These are the activations of a small neural network, seen along a few directions. Each row is one input.
Each table varies a few parts of the input and shows all the possible inputs, shuffled.
Descriptions start from the smaller parts, as in this example, which fits no table here: one of 5 places around a ring, together with either a single point or one of 9 places around a ring or (one of 3 separate values, together with one of 6 places along a line).
Shared parts are said once, and a part with two or three values counts as separate values.
(in the rows, 128 means zero)

Other details of the inputs shift rows strongly along three fixed directions, in all tables alike. That doesn't count.

Table:
row 1: [111 115 126  92 107 103 141 113 129 126 145 137]
row 2: [173 137 128 143 121 110  95 122 131 133  95 109]
row 3: [120 129 128 154 132 159 132 143 125 132 139 146]
row 4: [103 136 132  83 113 112 138  89 123 111 149 129]
row 5: [123 122 129 151 139 148 140 159 122 137 141 133]
row 6: [134  89  99 128 174 125 157 235 138 135 116  94]
row 7: [125  55  86  69 143  68 162 204 154 147 103 103]
row 8: [170 135 125 145 131 109  99 121 135 133  92 106]
row 9: [166 151 135 135 133 117 101 116 133 125  97  92]
row 10: [127 119 129 149 137 150 136 164 122 137 141 139]
row 11: [110 104 119  88 114 106 141 120 133 126 133 141]
row 12: [124 120 129 151 144 152 137 153 120 128 142 140]
row 13: [123 117 130 146 145 152 134 162 123 139 134 141]
row 14: [112 155 138 151 136 168 130 116 116 112 151 137]
row 15: [171 141 131 144 122 113  95 112 128 131  99 112]
row 16: [168 135 129 138 122 109  95 123 137 144  90 107]
row 17: [116 119 125 149 142 152 138 158 128 138 132 139]
row 18: [118 120 131 149 146 149 137 159 125 139 134 136]
row 19: [109 145 142 153 122 169 126 107 119 127 148 158]
row 20: [118 139 144 150 128 162 124 121 118 133 143 152]
row 21: [ 99 148 132  90 107 115 141  78 125 107 146 129]
row 22: [168 131 128 137 132 107  95 123 134 135  88 111]
row 23: [116 144 143 154 119 165 126 114 114 125 153 155]
row 24: [108 133 131  85 112 114 140  88 126 105 145 129]
row 25: [114 122 128 152 145 153 139 154 128 134 136 139]
row 26: [104 123 127  97 111 110 135  89 132 121 138 144]
row 27: [123 121 131 152 145 148 139 159 123 137 140 132]
row 28: [106 112 119  93 111 106 141 112 138 129 132 136]
row 29: [171 126 120 141 133 108  97 133 140 139  81 107]
row 30: [169 132 129 139 129 113  93 121 133 137  87 113]
row 31: [157 164 142 147 107 122  90  68 125 124 110 124]
row 32: [115 144 139 159 121 165 128 118 119 125 150 153]
row 33: [176 131 125 142 126 102  99 138 138 143  88  97]
row 34: [119 131 127 142 150 157 138 157 118 116 143 128]
row 35: [162 161 144 132 125 122  96  91 125 119 107 104]
row 36: [125 115 127 145 141 151 136 169 124 139 137 140]
row 37: [121 122 134 149 148 151 136 155 120 133 141 139]
row 38: [114 137 137 157 138 158 133 129 123 129 144 142]
row 39: [168 152 133 149 113 117  92  97 131 130 100 114]
row 40: [168 153 126 136 132 116 101 118 131 119  92  95]
row 41: [165 144 140 140 126 112  90 104 130 136  95 115]
row 42: [101 147 137  84 107 115 140  77 118 107 151 133]
row 43: [113 103 111  93 112  96 147 134 142 130 131 127]
row 44: [116 100 113  90 116 102 142 135 135 129 130 134]
row 45: [ 99 133 131  96  95 114 134  75 132 123 145 148]
row 46: [121 122 125 155 140 150 141 159 126 133 141 134]
row 47: [129 128 123 142 153 153 142 172 119 119 133 121]
row 48: [ 99 124 117  83 119 106 148 111 135 113 141 121]
row 49: [172 132 129 138 133 105  99 127 132 138  95 105]
row 50: [117 129 130 156 141 155 139 146 124 132 144 138]
row 51: [109 109 121  89 112 103 141 119 136 134 131 133]
row 52: [113 154 141 149 135 171 135 113 116 111 152 138]
row 53: [107 125 121  82 121 104 149 121 129 116 137 116]
row 54: [119 145 146 156 127 161 128 119 112 128 155 149]
row 55: [126  59  89  73 147  64 164 199 152 141 108  99]
row 56: [106 132 129  99  96 108 137  85 131 122 145 139]
row 57: [108 106 121  89 121 102 144 116 131 121 139 137]
row 58: [125 114 121 152 152 147 140 167 129 131 133 133]
row 59: [101 134 136  95  93 111 134  78 127 125 149 144]
row 60: [114 155 142 152 136 168 134 117 119 115 149 133]
Description of these inputs: one of 5 places around a ring, together with either one of 3 separate values or one of 9 places around a ring.
Question: Changing only the place on the ring of 5 turns row 38 into row 57. The same change can be made to row 17. Which row results?
Answer: row 30
Question: Change only the place on the ring of 5 in row 40. List by row number the other rows that result.
Answer: row 21, row 42, row 47, row 53
Question: Change only the choice among 3 separate values in row 24. List by row number the other rows that result.
Answer: row 34, row 47
Question: Which other rows agree with row 37 in the place on the ring of 5? List them by row number.
Answer: row 1, row 4, row 10, row 13, row 20, row 35, row 36, row 41, row 42, row 49, row 54

Table:
row 61: [130 129 117 125 135 121 131 138 133 126 116 113]
row 62: [115 114 123 118 125 121 134 137 133 138 125 133]
row 63: [121 114 119 119 124 121 131 140 131 135 128 138]
row 64: [112 116 125 103 134 128 145 137 126 120 143 127]
row 65: [116 109 121 113 125 127 137 135 134 132 134 136]
row 66: [121 117 123 111 137 124 145 138 125 119 138 125]
row 67: [135 118 122 126 122 119 122 136 132 131 116 131]
row 68: [139 127 128 125 140 114 123 138 128 130 113 108]
row 69: [134 117 120 131 129 114 124 137 133 137 119 130]
row 70: [171 125 127 140 129 108  97 138 132 139  88 113]
row 71: [161 177 147 143  94 111  71  36 130 132  91 122]
row 72: [125 121 123 111 133 123 138 139 124 118 134 125]
row 73: [155 138 122 130 134 116 108 135 131 127 101 105]
row 74: [ 79 136 143 179 145 210 156 158 106 134 179 178]
row 75: [139 130 122 121 130 119 123 136 130 120 114 114]
row 76: [136 132 121 127 135 119 124 133 135 127 109 107]
row 77: [137 127 119 121 120 120 137 149 129 124 133 112]
row 78: [ 92 116 124  98 132 128 160 139 120 122 154 138]
row 79: [125 127 125 115 134 123 132 137 135 126 122 115]
row 80: [115 120 124 111 136 119 143 138 124 126 136 124]
row 81: [129 157 152 121  91 115  98  41 120 121 131 148]
row 82: [114 103 125 113 129 123 141 137 130 133 142 139]
row 83: [141 131 125 131 140 116 122 135 132 129 109 106]
row 84: [161 136 120 134 139 115 110 136 142 128  92  95]
row 85: [139 127 116 123 135 122 130 135 134 119 115 112]
row 86: [ 93 106 122 103 124 131 155 138 133 131 149 148]
row 87: [143 130 116 128 120 117 133 143 133 123 125 107]
row 88: [106 165 147 109  83 124 130  46 116 107 166 141]
row 89: [162 133 126 133 124 110 118 142 127 129 117 100]
row 90: [149 122 130 131 132 116 112 137 135 144 104 118]
row 91: [133 127 116 122 132 122 131 133 133 117 121 117]
row 92: [152 137 117 134 135 115 112 134 135 126 101 105]
row 93: [119 146 139 205 149 202 125 158 114 137 148 159]
row 94: [208 184 146 239 160 181  63 149 120 133  74  97]
row 95: [112 120 127 105 135 124 144 140 129 125 137 124]
row 96: [109 142 148 189 150 200 134 158 105 140 157 164]
row 97: [ 92 114 126  98 133 128 158 140 122 122 152 135]
row 98: [ 98 141 148 188 147 207 139 157 114 138 163 165]
row 99: [127 119 123 116 136 121 137 139 125 119 134 123]
row 100: [126 117 120 125 128 123 131 134 140 135 119 129]
row 101: [126 122 119 119 135 121 138 135 129 118 131 122]
row 102: [141 130 123 128 132 115 124 131 130 120 115 114]
row 103: [149 166 152 130  95 109  80  40 122 129 114 136]
row 104: [117 105 122 116 127 121 141 139 127 129 141 143]
row 105: [136 116 128 128 131 112 120 135 131 142 114 123]
row 106: [135 115 115 128 126 119 127 137 137 130 117 129]
row 107: [113 120 119 106 132 129 148 137 128 116 139 127]
row 108: [103 111 120 115 124 125 145 135 139 134 136 139]
row 109: [109 106 122 115 127 125 145 132 134 131 142 140]
row 110: [ 71 156 151  84  89 134 143  40 108  98 181 167]
row 111: [126 171 157 117 104 121 101  42 121 117 131 128]
row 112: [ 90 160 147  98  97 132 136  37 116 101 166 153]
row 113: [143 118 120 130 112 118 129 146 132 136 126 123]
row 114: [140 128 128 117 139 120 126 138 131 127 116 112]
row 115: [118 110 115 123 110 122 148 146 133 131 144 135]
row 116: [137 130 124 119 135 122 126 135 135 125 114 110]
row 117: [123 144 153 202 155 199 123 158 113 143 149 153]
row 118: [134 117 128 125 130 116 122 138 130 142 114 126]
row 119: [114 172 149 113  97 121 109  35 118 110 142 140]
row 120: [ 99 136 149 191 134 205 153 162 102 133 191 171]
row 121: [119 124 125 117 137 120 140 135 135 125 129 118]
row 122: [123 112 128 119 131 121 135 135 132 137 131 134]
row 123: [126 108 124 119 130 121 137 137 128 132 132 136]
row 124: [ 94 202 177 183 119 212 111  55  96 113 172 167]
row 125: [114 110 124 117 128 118 140 137 127 138 135 139]
row 126: [113 117 124 110 131 121 145 137 123 117 142 130]
row 127: [144 130 125 127 140 116 124 134 136 127 111 107]
row 128: [130 114 118 125 127 122 127 133 139 133 119 126]
row 129: [127 113 120 126 112 116 143 140 131 134 141 132]
row 130: [118 110 121 117 126 121 143 130 132 129 135 139]
row 131: [178 127 126 142 117 106 103 143 132 142 100 106]
row 132: [116 119 124 103 133 126 147 135 123 117 141 129]
row 133: [157 133 125 132 139 111 110 138 128 129 105 105]
row 134: [129 116 124 119 125 117 126 136 127 137 125 136]
row 135: [129 118 119 130 128 117 125 135 138 139 111 124]
row 136: [ 87 116 119  98 129 130 162 140 125 120 153 138]
row 137: [112 109 121 119 123 119 142 134 131 128 137 143]
row 138: [147 118 124 126 127 116 117 135 130 133 114 127]
row 139: [128 124 124 112 118 119 144 144 123 123 144 119]
row 140: [128 112 125 115 126 123 134 134 128 131 129 136]
row 141: [122 111 127 114 129 122 136 139 132 137 129 135]
row 142: [159 121 128 133 132 117 106 135 134 140 102 115]
row 143: [112 167 150 105  97 132 111  38 121 108 144 137]
row 144: [161 171 147 218 162 194  97 153 121 134 110 115]
row 145: [130 112 119 126 127 117 132 135 133 130 126 133]
row 146: [109 117 117 104 130 127 149 139 127 114 143 131]
row 147: [151 131 119 131 137 121 115 134 138 124 104 101]
row 148: [121 117 125 112 137 124 139 137 128 122 137 121]
row 149: [143 131 122 131 139 114 123 137 131 129 109 107]
row 150: [ 83 110 121  89 129 127 166 141 120 117 165 146]
row 151: [165 176 151 143  97 106  70  34 128 134  92 122]
row 152: [143 157 146 205 163 198 116 156 114 128 136 128]
row 153: [168 135 130 135 143 112 105 136 134 132  94  95]
row 154: [135 120 127 130 129 114 122 130 139 140 113 123]
row 155: [115 111 120 112 123 127 142 135 131 128 135 141]
row 156: [127 115 125 125 130 119 132 132 137 137 123 130]
row 157: [123 113 116 121 125 124 137 134 135 129 126 134]
row 158: [151 123 125 140 132 109 110 131 137 144  97 114]
row 159: [122 112 119 117 123 123 134 137 131 128 130 138]
row 160: [143 119 117 134 124 115 118 135 137 132 106 125]
Question: Changing only one part turns row 147 into row 128. The same change can be made to row 77. Which row results?
Answer: row 113
Question: Changing only one part turns row 100 into row 84. The same change can be made to row 69. Which row results?
Answer: row 119
Question: What is each input in this table made of?
Answer: one of 2 separate values, together with one of 5 places around a ring, together with either a single point or one of 9 places around a ring
Question: Change only the choice among 2 separate values in row 80. List by row number the other rows that result.
Answer: row 125
Question: Change only the place on the ring of 5 in row 125. List by row number the other rows that result.
Answer: row 71, row 74, row 96, row 151
Question: Change only the choice among 2 separate values in row 85. List by row number the other rows that result.
Answer: row 157
Question: Change only the place on the ring of 9 in row 107. List by row number the other rows that result.
Answer: row 73, row 75, row 79, row 116, row 124, row 136, row 143, row 146
Question: Change only the place on the ring of 5 in row 135. List by row number the other rows that result.
Answer: row 62, row 105, row 118, row 158
